These are the activations of a small network on made-up records, seen along a few directions, one row for each record.
Here are examples, each followed by its value of one field, Medi.
Records without Medi are marked missing.
The largest differences between rows may come from other fields.
Random noise pushes rows far along 11 fixed directions. That doesn't count. These rows show it; they differ only by the noise:
[-141 -173   91 -128  108    6 -107   11 -108  -95   75  209   23  184
 -103  -19    7  -53  142  -56  212  302 -221]
[ 265  -96   -7   17  -15  309   53 -259  -21 -166   62 -376  -39  -20
  279  159 -214   85 -222  572  155  -54  442]
[  33  138  -58  171  400  -39  -71   -1 -272 -278   61  233   61   -1
  327  -45  261  296   60  -67   29  272 -355]
[  95  209 -174   79 -277  -76  112 -170 -149   -5  -97  135   -5 -315
  235  -66  311  105 -192  167 -181 -103  330]
[ 275 -304   38   33  -83   84  192  422   72 -317  -77 -114  149 -165
  -14  105   85  155   91  428   14 -172  170]
[ -81 -104  -37 -177  -20   59 -160 -129  -20  -33  -98 -189  140  119
   99   80  278  -12  -17  122  199  -67    5]
[ 173  307 -232  -26  548  233  -12   27  -77 -286  -15   75    5  -43
  245  -96 -230  -95  107 -114 -302  151 -237]
[ 222  268  302  260   65  -88   33  -40  113   30 -284   -9  278 -242
  237   -6  204   63 -131  104 -125 -517 -258]
[  56  -27  230 -116 -326  -76 -102 -472  194 -225 -119    9 -220  -71
  488  375  389   91  148  221  264  147 -350]
[  38 -432  364  338  304  -63  126   50 -420  116  364  -81    7  327
   -7   -5 -189  415   36   21  353  356 -155]
[  67  -88 -157 -321  254  -92 -122   16 -108  324   51 -288   48  329
   76  -97 -209   64   -9   14 -149 -203   74]
[   1   56  361  612 -143  -60  350  121 -279  265   59  189   90 -280
 -331 -191  -31   72 -214 -123  -74 -148  256]
[  -4   39  507  355  148 -246  -55 -295 -225  190   17  197  191   91
  236  -53  187  257 -122  -57  268   18 -486]

[  38 -458  265  221 -313   97  369 -236  -45  -19   99 -288 -171  -57
  128  224 -124   -7  168   68  194  308   89]
y3
[  58  -60    1 -170 -124  -42 -112   57  216 -294  -74  197 -151   -8
  130  177  168  107  159  201  196  145 -103]
y11
[-181  122  -12  -49  250  356 -288 -275  -65 -262   32  263  278  -24
  -47 -181  -79 -279 -377  201  350   71  327]
y9
[  71 -519 -133 -487 -439 -279   84 -140  -85  422 -131   21  497  245
  153 -320  -47 -201 -183  387   85   67   84]
y7
[ 146  349   24 -194  383  143  -88  -86  342 -100  -58    5 -253   14
  158  101 -488 -249  141  -69 -235  -92 -227]
y11
[-140  -56 -432 -136  -46  248   24  357  186 -253   53 -325 -215 -137
 -166  165   98  -52   55   93 -175  -98  432]
y7
[ 188  -52 -323  -21  382 -475   46  296 -340  121   77  195  162  137
  425 -321   30  361  108 -104 -379  191 -344]
y12
[ 148 -261  -58   31    9  170   87  253 -113   60  -79 -111  339  144
 -269 -179 -240  -98 -110  236  142   40  188]
y10
[-247   31   64 -144  -69 -137 -422  249  265 -331   36  236 -363   34
 -176  287  175  222  124  239  244  -10   39]
y3
[ 361 -137   17 -157 -414 -356  144  -42  -16  182 -304   93  340 -155
  399 -162  348  131   -2  226 -153 -250 -146]
missing
[ 197  137 -209 -336   18  278 -159  -12  236 -257 -246  -13  152   41
   24  -26 -223 -399   25  218   13  -20  -69]
y8
[-150  304 -130  155  151  396  -85 -605  -45  170  -60 -619  -90  -55
  198  130   26 -176 -209 -271   18 -174  178]
y2
[  67   53 -253 -359 -170 -151  -42  368  -28  345 -163   53  367   -2
 -315 -312  -18 -121  -40  -54 -262 -472  317]
y8
[-154   11  295  -22  126  -54 -217  459  246  115  -92 -269 -158  164
 -390  307  172  226  287 -353    9 -513 -177]
y6
[ 105  -99  321   -4 -281 -410   11  129   96  155  113  141 -366   24
  -23  203  -82  332  107    6    5 -183  -38]
y12
[-263  450 -369 -110  199  256 -282 -282  -55   12   25  -95 -106  -96
  -79  -41  -19  -60 -392    7 -107 -176  560]
y2
[-189  -34  -91 -202   98 -358 -126   70  201  506  134 -445 -333  183
  -65   49 -139  102 -255   26 -274 -548  490]
y9
[-296 -186  353   56 -251 -395 -137 -308 -261  525  110  484   58  312
 -270 -206   55   28  -70 -252  389  336 -318]
y10
[  58 -187  -74  -57  -51 -236  122   58 -187   60  159  -27 -384   32
  235  143  102  328  339 -302  -91  313 -219]
y6
[  18  315 -447 -435 -512  116 -123 -300  265   11 -430   35   81 -291
  137    6  310 -430  -93  138 -250 -179  244]
y1
[  90 -354   95 -236  117  -25  -63  340   59 -182  -18   61   91  200
  -61  129  -87  125  281  163  214   52 -252]
y1
[-298  165  -13 -252 -442  169 -221 -433  135  102 -293 -146   40  -18
  -84  134  487 -386  -25 -199  180 -225  125]
missing

Here are new rows. What is Medi for each?
[ 181 -213 -279  -65   14  -21  179 -150 -303 -184  202   75 -251   81
  387  103   78  369  301  -44   23  595 -107]
y10
[ -29   -7  115  154  189   81    2  -13 -179 -211   34  353  232  -57
  -47 -163  -45 -131   29 -231  160  300 -316]
y12
[  14  171   97  161  127  228   82 -301    1  264 -129 -119  128   87
  -91 -159 -284 -427  -93 -346  -10   77  -99]
y11
[  23 -152 -367  -95   43 -237 -102  554 -282 -101   35   99  114   32
   -8  -85  483  547    5  159   48  -90  217]
y1
[  89  316   43  390 -201   46  382 -334   34  198 -256 -175  -10 -386
  233   18  213 -190  -46 -352 -272  -88  -24]
y11
[  55  199 -381  -22 -129  297  110 -354 -105 -264   67  234 -117 -194
  118 -131 -164 -177 -341  284   63  439  636]
y11
[-190  374 -168  101  140  187   46  380  142 -368 -212  124 -121 -347
 -263   90  401 -259  355 -558 -325  -48 -245]
missing
[ -82  292 -368 -399 -212 -394  -76   37  203  153   83  261 -557 -125
  193   56  116  108  127 -146 -550 -170  153]
y7
[-127   75  172 -206 -170 -504 -336  566  206  268  -54  570  -87  137
 -534 -106  -64  206  -56  156  -45 -366  -24]
y1
[ 436   28  106   43  246   -4  161  240   30 -225    6  281  -47  -93
  208  -40 -406  117  199  110 -157  145 -384]
y1
[ 214  155 -196  -65 -486 -482  262   30 -113   83 -219  540  203 -491
  243 -327  416  131 -226  209 -419 -249  270]
missing
